These are the activations of a small neural network, seen along a few directions. Each row is one input.
Each table varies a few parts of the input and shows all the possible inputs, shuffled.
Descriptions start from the smaller parts, as in this example, which fits no table here: one of 8 places around a ring, together with either a single point or (one of 2 separate values, together with one of 4 places along a line) or one of 9 places along a line.
Shared parts are said once, and a part with two or three values counts as separate values.
(in the rows, 128 means zero)

Other details of the inputs vary at random and push rows far along two fixed directions, the same in every table; ignore that.
These rows show it; all are for the same input, with only those details redrawn:
[158 110  66 125  80  96 195 160 177  92 108  42]
[121 140  84  92  83  92 163 109 145 129  87  86]
[149 120 163 135 169 173  76 178  97 171 173 161]
[147 121 162 133 168 172  76 176  97 171 170 161]
[158 110  65 126  80  96 195 160 177  92 108  42]
[147 121 162 133 168 173  76 175  97 170 170 161]
[ 79 176 124  57 103 102 105  56  93 187  77 160]
[190  86 139 171 164 177 114 234 136 126 194 108]

Rows:
row 1: [115 138  85  96 105  83 159  95 134 124  94  65]
row 2: [122 155 128 121  66 100 167  88 164 104  84  91]
row 3: [143 144 213 167 157 178  79 162 121 139 166 171]
row 4: [103 153 136 124  81  88 170  83 160  95  94  82]
row 5: [ 94 145 180  94 178 154  50 105  56 206 156 191]
row 6: [103  88 137 118 157 154 103 159  93 150 197 182]
row 7: [188  90 129 192 193 167  96 217 112 120 187  73]
row 8: [ 65 158 125  45  93 101 123  67 112 179  80 202]
row 9: [ 85 194 154  96  96 111 110  33 120 152  58 179]
row 10: [141  93  74 113  94  78 205 159 179  89 127  42]
row 11: [ 52 172 166  93 108 106 120  19 115 146  86 166]
row 12: [199 101 124 191 177 173  98 225 123 120 170  83]
row 13: [ 81 131 163  92 174 153  66  85  66 197 148 197]
row 14: [152 104  72 114  82  85 203 169 187  92 113  56]
row 15: [121 142  67  91  80  94 172  94 156 121  63  91]
row 16: [107 145 169  98 163 174  54 116  75 205 137 223]
row 17: [146 101  75 112  73  85 207 174 188  87 119  64]
row 18: [106 143 150 122 189 172  41  96  61 195 125 197]
row 19: [ 61 167 113  46  83  93 114  74  88 177  99 187]
row 20: [113 122  72 100 100 102 169  91 151 121  83  95]
row 21: [162 118  96 169 112 103 181 120 185  62  92  64]
row 22: [ 91 121  76  80  76  75 174 115 131 118 123 101]
row 23: [186  88 133 187 191 165 102 219 117 119 194  80]
row 24: [127  76  44 119  70  99 215 161 180  76 133  87]
row 25: [135 175 116 137  88  87 153  85 152  95  69  80]
row 26: [ 89 105  87  81  94  80 184 100 152 117 113 109]
row 27: [179  73 120 196 199 176 105 205 118 114 189  85]
row 28: [196 108 176 211 193 159 103 200 135  90 183  87]
row 29: [ 94 140 161 114 197 159  45  91  53 195 144 187]
row 30: [122  81 156 124 164 173 100 180 113 154 189 205]
row 31: [146 170 121 123 110  78 148  84 162 102  59  73]
row 32: [ 54 158 135  42 106  81 119  56  95 179  98 168]
row 33: [ 78 176 123  57 102 101 106  55  93 186  76 159]
row 34: [139 128 188 181 191 169  77 130 103 128 168 153]
row 35: [152 123 192 167 214 160  71 130 114 134 159 145]
row 36: [118 175 218 125 206 143  34  80  73 179 129 180]
row 37: [ 86 101  83  78  89  80 185 103 148 113 116 113]
row 38: [151 124  42 155  45 103 214 159 149  47 125  99]
row 39: [167 152 196 175 184 162  64 154 106 136 147 152]
row 40: [114 168 171 111 181 161  32 113  53 205 131 193]
row 41: [176  64 136 157 149 177 133 249 152 114 202 153]
row 42: [182  86 167 214 169 186 122 201 161  90 185 127]
row 43: [122 147 121 122  64 111 172  86 172 103  77 112]
row 44: [ 97 106  81  82  84  91 186 107 164 118 100 126]
row 45: [129 105  44 157  66  92 217 140 136  42 147  80]
row 46: [133 143 109 127 118  88 160  69 171  97  62  91]
row 47: [121 181 203 142 168 172  43  92  83 171 120 219]
row 48: [ 61 174 161  94  98 117 122  26 126 148  74 185]
row 49: [ 52 154 132  38 103  82 119  60  90 176 103 174]
row 50: [198  89 121 189 175 184 107 228 136 117 173 111]
row 51: [128 176 205 139 182 167  39  96  83 171 116 216]
row 52: [ 59 164 161  89 104 110 119  14 109 154  88 164]
row 53: [ 67 181 171  85  98 101 110  24 103 159  86 152]
row 54: [146 100  99 159  72 115 209 124 204  62 108  65]
row 55: [183 131  95 157 106  96 183 132 204  62  74  48]
row 56: [101 132  81  67  60  70 184 113 154 119  89 108]
row 57: [ 63 156 116  64 130 101 109  32  88 177  85 150]
row 58: [139  92  47 116  58  99 210 174 182  80 123  88]
row 59: [152  94  64 115  79  97 209 167 197  89 106  75]
row 60: [163  52 137 162 180 163 135 221 146 116 212 118]
row 61: [100 173 220 132 175 154  45  86  72 176 145 195]
row 62: [184 109 121 200 130 172 128 237  99  82 218 145]
row 63: [131  87 157 128 178 173  96 173 117 163 180 192]
row 64: [ 83 203 162  94  97  99 104  36 111 156  62 161]
row 65: [154 128 161 139 178 172  70 175  96 168 165 153]
row 66: [200  91 117 194 177 187 102 225 132 117 166 104]
row 67: [184  93 173 213 203 171 102 187 135  91 187 108]
row 68: [160 131 104 171 102  87 182 131 175  57 107  25]
row 69: [174  84 173 212 179 175 121 194 150  89 197 110]
row 70: [184 101 180 206 147 191 126 216 170  91 181 134]
row 71: [112 131  57 106  96  91 168  79 146 117  66  85]
row 72: [ 66 151 111  61 109 112 118  39 102 179  78 175]
row 73: [158 118  87 174  95 103 194 122 192  54  94  54]
row 74: [172  98 124 200 143 165 130 226  91  79 231 131]
row 75: [ 60 172  96  90  79 110 130  43  65 137 103 214]
Changing only one part turns row 40 into row 71. The same change can be made to row 64. Which row results? -> row 42
Changing only one part turns row 56 into row 49. The same change can be made to row 31. Which row results? -> row 36
What do these inputs look like to the network? -> one of 5 places around a ring, together with either a single point or one of 6 places along a line or one of 8 places along a line
A walk changes only the place on the line of 8. It starts at row 66 and steps to row 50. List the rest of the walk in order. -> row 15, row 16, row 59, row 8, row 41, row 58
Change only the place on the ring of 5 in row 22. List by row number the other rows that result. -> row 6, row 19, row 24, row 58
Change only the place on the line of 6 in row 61. List by row number the other rows that result. -> row 4, row 28, row 36, row 53, row 68

Rows:
row 76: [139 134 156 157 141 153 102 167 100 125 171 153]
row 77: [126  84  93 115 112 128 164 153 161 123 137 125]
row 78: [121 113  49  99  85  82 185 119 142 103 104  68]
row 79: [125  93  95 129 104 130 173 144 151 104 146 138]
row 80: [165  98 152 174 165 143 132 162 176  92 146  92]
row 81: [ 65 168 143  71  98 113 115  49  95 165  96 206]
row 82: [159 129 140 150 141 134 121 131 158 114  98 115]
row 83: [132  96 147 127 149 161 109 169 130 150 165 167]
row 84: [179 113 157 170 169 162  94 211 107 130 197 115]
row 85: [156  99 132 136 156 150 119 193 132 139 163 118]
row 86: [135 103 153 129 148 159 107 170 131 148 164 164]
row 87: [105 118 124 127 139 149 108 134  88 142 159 181]
row 88: [121 140 167 127 128 147 109 133 113 138 150 181]
row 89: [117 143 149 135 133 143 100 136  90 137 152 168]
row 90: [126 136 141 117 149 138  90 139  86 156 152 145]
row 91: [121 125 112 134 116  85 164  83 146  99 106  46]
row 92: [126 152 100 133  74  88 170 119 141  91 108  88]
row 93: [ 60 172 125  77 103 108 105  52  73 164  98 193]
row 94: [183 128 141 172 164 171  99 172 140 133 127 102]
row 95: [132 138  73 108  79  74 178 119 145  98  98  54]
row 96: [ 59 155 131  67 101 116 119  48  95 168 100 212]
row 97: [132 113 154 141 155 123 132 119 147 125 129  81]
row 98: [108 125 130 128 137 148 105 134  88 141 157 177]
row 99: [137 118 162 145 138 160 115 162 121 127 170 173]
row 100: [133 134  94 135 128  85 156  88 148  95  96  53]
row 101: [164 148 114 161 136 142 113 128 124 123 108  90]
row 102: [133 134  96 102  95  89 166 132 156 120  96  72]
row 103: [127 110 168 146 141 128 136 116 163 111 131  99]
row 104: [141 140 150 142 103 126 145 144 144 107 140 131]
row 105: [169 129 156 155 187 157  82 153 122 148 125 129]
row 106: [123 141 103 152 114  91 165  87 153  77  96  75]
row 107: [162 136 130 167 123 127 148 124 160  86 101 112]
row 108: [129  90  99 117 111 127 162 154 162 122 135 122]
row 109: [129 119 183 181 169 156 102 131 113 116 171 130]
row 110: [146 162 169 163 138 170  92 111 121 132 116 169]
row 111: [142 121 130 126 104 118 151 156 164 114 126 105]
row 112: [ 63 149 115  45 126 109 104  60  88 199  89 181]
row 113: [126 133 151 107 153 141  94 146 106 169 140 150]
row 114: [141 115  94 124 119 114 146 153 126 114 138  89]
row 115: [142 130 132 140  95 120 161 147 154  95 135 119]
row 116: [139 109 129 132 161 152  98 168  93 146 173 141]
row 117: [149 147  94 136  79 108 171 102 189  92  55  67]
row 118: [139 105 139 122 164 155 102 175 115 159 162 145]
row 119: [151  87 120 132 159 153 123 192 131 142 167 124]
row 120: [164 136 116 156 152 124 114 127 122 119 109  93]
row 121: [117 115  76 112  65  92 203 113 169  86 105 104]
row 122: [132 138 116 111  78  92 170 127 173 108  98  89]
row 123: [146 104 188 184 157 157 131 144 150  94 171 120]
row 124: [160 139 154 185 169 159  88 143 106 119 137 147]
row 125: [ 70 172 153  60 104 107 100  58 106 181  85 187]
row 126: [133 146 162 113 150 137  91 146 108 168 138 143]
row 127: [128 100  87 117 133 127 137 149 113 130 149 116]
row 128: [ 78 176 153  79 156 100  86  28 103 178  69 149]
row 129: [ 61 147  98  53 123 107 102  53  67 186 102 180]
row 130: [145  75 108 128 162 157 128 191 130 145 170 131]
row 131: [128 137 121 145 110  96 174  85 174  74  95  89]
row 132: [144 162  78 160  75 104 173  94 158  78  66  68]
row 133: [114 137 143 132 135 145 101 136  89 138 154 171]
row 134: [117 100  89 133 118 134 148 145 117 113 152 141]
row 135: [ 68 165 147  58 106 109 103  58 106 183  87 190]
What do these inputs look like to the network? -> one of 5 places around a ring, together with either one of 4 places along a line or one of 8 places along a line
Changing only the place on the ring of 5 turns row 124 into row 120. The same change can be made to row 106. Which row results? -> row 100
Changing only the place on the ring of 5 turns row 129 into row 130. The same change can be made to row 116. Which row results? -> row 118
List by row number the other rows that have the place on the ring of 5 in common with row 80. -> row 77, row 82, row 83, row 86, row 103, row 108, row 111, row 117, row 122, row 125, row 135
Change only the place on the line of 4 in row 110. List by row number the other rows that result. -> row 107, row 123, row 131

Rows:
row 136: [133  72  96 121 100 125 188 190 177 104 161  93]
row 137: [126 119 130 111 170 144  87 150  91 161 155 161]
row 138: [ 93 125  90  60 104  90 145  92 125 160  97 111]
row 139: [114 116 143 117 148 149 105 150 102 145 165 193]
row 140: [112 166 151 115 157 141  77  89  87 166 107 163]
row 141: [164 107 123 166 161 163 104 187  96 126 174 122]
row 142: [ 79 128 143  59 150 134  82 107  86 206 131 172]
row 143: [129 160 100 120 102  96 153  90 132 118  81  84]
row 144: [141 135 115 143 119  95 159 125 164 102 110  55]
row 145: [196  98 144 153 161 167 109 223 160 135 152 111]
row 146: [ 97 163 136 110  77  88 147  72 140 109  89 123]
row 147: [120 143  95 118 116 101 143  77 149 123  74  91]
row 148: [111 136 130 118 101 104 162  74 160 108  91 115]
row 149: [113 143 173 120 167 132  81  81 101 170 108 151]
row 150: [114  97 150 110 141 154 116 160 117 157 176 175]
row 151: [111 155 127 100 119  88 132  61 139 132  77  94]
row 152: [164 112 152 181 150 173 122 182 138 103 170 142]
row 153: [124 129 107 140 100 117 161 110 159  96 100 116]
row 154: [182 119 104 169 119 115 170 174 164  73 131  37]
row 155: [ 99 131  82  74 111  84 151  95 123 149  97 110]
row 156: [129 140 155 142 177 158  73 118  98 162 125 161]
row 157: [172 105 125 179 127 171 127 209 126 109 188 145]
row 158: [ 99 135  89 113  78  96 163  93 123 105 105 129]
row 159: [171 117 169 182 145 163 123 188 134  98 181 130]
row 160: [104 141 111 118  94 108 158  74 154 111  80 125]
row 161: [150 129 105 152  84 113 179 138 166  71 121  84]
row 162: [ 99 154 189 116 143 135  89  78 112 154 126 185]
row 163: [149 122 111 115  81 115 173 153 189 108  97 111]
row 164: [ 97 145 123 109  99 104 154  58 152 117  78 131]
row 165: [160  94 119 157 168 156 108 189 108 122 186 117]
row 166: [154 103 126 162 166 157  99 180  96 128 172 127]
row 167: [113 146 157 116 166 140  84  79 107 163 104 150]
row 168: [101 176 175 112 155 127  70  89  84 168 113 154]
row 169: [ 86 166 191 113 133 126  91  75 103 158 119 185]
row 170: [122 113 139 139 142 153 111 151 102 127 179 173]
row 171: [124  97  85 117  94  99 192 151 161 102 136 106]
row 172: [150 135 123 143 146 157  88 162  90 152 154 146]
row 173: [161  94  83 174  92 128 188 186 153  64 155  85]
What do these inputs look like to the network? -> one of 2 separate values, together with either a single point or one of 8 places along a line or one of 10 places around a ring
Changing only the choice among 2 separate values turns row 163 into row 145. The same change can be made to row 160. Which row results? -> row 147
Change only the choice among 2 separate values in row 140. List by row number the other rows that result. -> row 152
